A small network was shown many inputs. Here are its activations along a few directions, one row for each input.
Each table varies a few parts of the input and shows all the possible inputs, shuffled.
Descriptions start from the smaller parts, as in this example, which fits no table here: one of 5 places around a ring, together with either a single point or (one of 2 separate values, together with one of 4 places along a line) or one of 9 places around a ring.
Shared parts are said once, and a part with two or three values counts as separate values.

Rows:
row 1: [ 29.1 -12.7   8.5  26.6  -6.0  -3.1   1.7  -6.5  14.3   2.9  29.9  19.0
 -23.1  -4.3  15.5  26.4]
row 2: [-30.5  -6.5  13.9   6.8  12.4  -9.2   1.6 -14.9   9.6 -37.0  12.6  20.8
  -1.2   1.8   3.4 -25.0]
row 3: [ -9.6  31.5 -10.7   7.7  -9.6  13.8  -6.6   0.7 -26.2 -24.6   8.3 -12.9
  16.5  78.3 -19.0  17.8]
row 4: [ -7.2   3.8 -15.1   0.7 -15.4   1.9  -5.4  22.1  -4.6  37.7 -18.7   7.2
  31.2  -9.8  21.6 -22.9]
row 5: [ -7.3  11.7  -7.3 -17.5  17.8  -8.3 -22.2 -34.1 -10.2  -0.7 -33.3 -25.8
   9.2  -4.1  -7.2  -6.0]
row 6: [  9.9 -28.0  11.0  18.8   4.3  19.1 -15.1  -3.7  -5.5   1.6  31.2  34.6
 -18.3   1.6  22.7  -4.7]
row 7: [ 27.2 -20.7 -29.4 -19.9  17.0  -7.2 -14.0   2.8 -13.5   0.5 -30.9  12.1
   6.3   7.2  12.6 -26.0]
row 8: [ 14.7  36.2   5.1  18.9 -18.0  -8.2 -16.6  14.3  20.8   3.0 -31.2 -10.3
  20.5 -17.4  -0.5   4.8]
row 9: [  2.4 -28.2   2.5 -15.6  25.5  -9.9  -4.4 -26.1  -9.4 -17.8  33.0  -3.4
 -29.4  -4.0   8.6  13.3]
row 10: [ 17.3  -6.1   6.0   8.4   8.7   1.4  20.3   8.7   2.9 -20.0  27.6  -3.7
 -37.5 -20.9 -11.2  20.8]
row 11: [-15.5  11.4  16.8  21.4  -1.4   7.2  14.7 -13.7  16.3 -28.3  14.8 -13.8
 -20.9 -19.3 -17.7  15.8]
row 12: [ 10.0  14.6 -14.9  -6.6 -12.9   3.0  -1.0  41.6 -40.9 -26.0  11.9  -5.8
  -9.7  67.6  -4.8  26.2]
row 13: [  5.9  13.4  -9.9 -18.9 -15.6   6.2  20.9  10.9   4.3  23.1 -28.6 -27.7
   3.7 -21.3 -17.2   7.2]
row 14: [-30.9 -18.6  13.9 -19.3  11.9 -10.8  19.7 -10.0  12.1  -2.8  35.1 -22.5
  -7.8  -8.5   1.9   5.5]
row 15: [ -7.2   5.5 -11.4   0.1  13.7  -8.0 -12.3   9.3   7.3 -12.4 -42.3  -7.4
  22.2   2.1  -2.1 -37.2]
row 16: [  0.4 -42.6  -1.0  -6.8  15.7   0.3  -5.6 -14.3  -2.8 -21.0  21.3  32.2
 -24.0   9.7   7.8 -10.0]
row 17: [ 16.7 -12.6  -8.2 -21.4  25.8 -11.2 -12.4  15.7 -19.5   2.7 -30.5 -24.2
 -14.7  -9.9 -11.4   3.0]
row 18: [ 40.7  15.4   1.3   6.1  -9.1  -6.2 -15.9  34.6   6.8  19.4 -25.3   2.5
 -11.0 -15.2  -4.9  10.8]
row 19: [-15.6   0.1 -11.5 -32.4   9.2 -14.1   5.0  -0.5  -9.9  25.9 -28.9 -25.4
   6.7 -10.3  -9.5  -2.2]
row 20: [-20.8  -9.5  18.1  -5.3  27.0   2.9  -3.9 -39.9   9.6 -32.4  24.4 -13.8
  -0.9  -2.6  -5.5   8.8]
row 21: [ -2.8  13.0  -2.1  13.6  -3.5  19.4 -36.3 -10.9  -7.3  15.5 -32.6  17.1
  22.8  -1.2   4.8 -20.8]
row 22: [ -1.1  20.1  34.0  31.9 -13.2  -7.6   6.7  -9.8  20.8 -18.2  20.9  14.9
   2.8 -14.4   0.3  13.6]
row 23: [-36.6 -28.9  -5.1  -5.4   4.0  -4.6  23.9  -0.4  16.3  -2.3  16.0  16.9
  -5.6   6.7  15.4 -15.3]
row 24: [-12.8  -7.4 -13.8 -26.3   7.7  -5.3   6.5  15.9   5.3  21.6 -30.0   3.0
  15.9   4.6  -4.2 -31.7]
row 25: [  5.6  33.3  -2.0   2.8  -6.8   2.6  -4.2   0.4   3.7  -5.7 -38.4 -28.8
  -1.5 -23.5 -23.4   1.8]
row 26: [-16.1  22.8  -1.9 -20.2 -31.7   1.5  16.9  25.3 -30.8  -4.8  23.8 -16.4
  16.7  70.6 -11.8  13.9]
row 27: [ -7.2   5.2  22.1  12.1 -26.0 -11.9  22.1   0.1  25.5  15.6  36.4  11.4
  -0.9 -13.7   8.6  15.0]
row 28: [ 27.3 -11.0 -12.5   6.2   2.1  12.5 -32.9  10.0 -21.1  27.9 -20.8  21.9
   2.8  -1.4   8.8 -17.0]
row 29: [ 22.0   6.7  -6.9  -4.1 -25.4   1.5   2.0   2.1  20.2  38.4 -14.5  -7.5
  31.4  -7.4   3.7  12.0]
row 30: [-17.8  -7.2  19.5  36.9   6.5  21.4 -12.0 -25.3   4.8  -4.0  22.1  29.6
   5.8   3.8   7.8 -11.9]
row 31: [-19.6 -16.1   9.9  17.6  -8.2   9.1  18.7   9.1   8.3  12.3  32.9  20.4
  16.6  -5.6  27.8 -11.8]
row 32: [ 35.6  13.5 -17.8  -5.0   3.1  -7.4   6.8  15.6 -19.8   7.6 -30.8 -11.3
 -19.0 -24.0 -17.8   7.5]
row 33: [ -6.3  -2.3  -1.0 -11.8  -9.7   9.0  33.4 -29.1  12.7   2.3  34.7  -2.8
  -5.7 -14.9  -3.3  18.6]
Question: The inputs of row 24 and row 7 match in every part but one. If row 13 is changed in the same way as row 24 into row 7, which row does it become?
Answer: row 32
Question: What do these inputs look like to the network?
Answer: one of 3 separate values, together with either a single point or (one of 2 separate values, together with one of 5 places around a ring)
Question: Which other rows agree with row 20 in the choice among 3 separate values? List them by row number.
Answer: row 2, row 3, row 5, row 8, row 11, row 15, row 21, row 22, row 25, row 30
Question: Which other rows does row 6 become when the place on the ring of 5 takes its other values? List them by row number.
Answer: row 1, row 9, row 10, row 16
Question: Which other rows does row 23 become when the place on the ring of 5 takes its other values? List them by row number.
Answer: row 14, row 27, row 31, row 33

Rows:
row 34: [ 47.8  32.1 -25.0 -38.8  -6.8 -22.3 -29.6  38.4 -16.2  30.2 -91.3 -42.7
  44.8  21.3 -25.7 -13.5]
row 35: [ -9.2  27.1  16.8  37.4  -5.0  21.7   0.2   7.1 -15.2 -20.1  14.5   5.3
 -18.6  15.3  -2.6  27.4]
row 36: [ -5.7   1.5  12.4  32.0  -3.4   7.8 -21.6  -0.1  -1.1 -15.0  24.7  20.2
  15.8  33.9  20.6   3.8]
row 37: [  8.6  13.3  24.2  39.1  -5.0   8.4  -8.7 -14.3  17.1 -12.3   9.3  17.5
 -11.9 -30.2   0.5   8.2]
row 38: [  0.5  -0.2   0.6   8.3  -6.2 -18.1  24.8 -30.0  24.7  -5.1  12.1  -3.4
 -16.1 -30.6  -0.5  16.6]
row 39: [ 53.6  16.8 -30.9 -35.8  -6.1 -24.9 -19.0  37.0   0.4  47.9 -97.5 -36.5
  42.5 -26.5  -9.7 -23.5]
row 40: [-22.6 -27.3  16.0   1.2  12.8   9.7  -1.9   2.0  13.9  -4.7   6.9  30.0
  -8.5 -13.3   1.8 -33.7]
row 41: [  3.3 -13.7  -6.8  18.6 -14.1  21.7  -1.3   2.7   0.7  19.8  28.4  28.2
   4.5 -14.7  32.7  -2.9]
row 42: [-25.6 -18.1   6.4   4.5  20.6  11.8 -11.7   2.6 -28.9 -14.9  10.9  26.3
 -19.6  33.9   4.6  -8.2]
row 43: [-21.0  17.4  -6.8  -3.5 -16.3  -9.0  32.4 -14.0 -11.5  -9.1  25.3 -13.8
 -15.3  11.1  -5.8  27.0]
row 44: [-24.5 -17.2   1.2 -37.9   8.9  -7.6  20.4 -17.3  10.8 -10.2  29.8 -17.4
  -0.5  27.2 -19.8   1.4]
row 45: [ -5.4 -31.6  -8.2 -25.0  20.5   0.9  16.0 -14.0   5.3  -6.5  26.9 -13.8
 -17.1 -27.4   3.8  -2.6]
Question: What do these inputs look like to the network?
Answer: one of 2 separate values, together with either a single point or one of 5 places around a ring
Question: Which other rows does row 37 become when the choice among 2 separate values takes its other values? List them by row number.
Answer: row 35
Question: Start at row 35 and move only the place on the ring of 5, one step at a time. The first step leads to row 36. Which rows follow, in order?
Answer: row 42, row 44, row 43
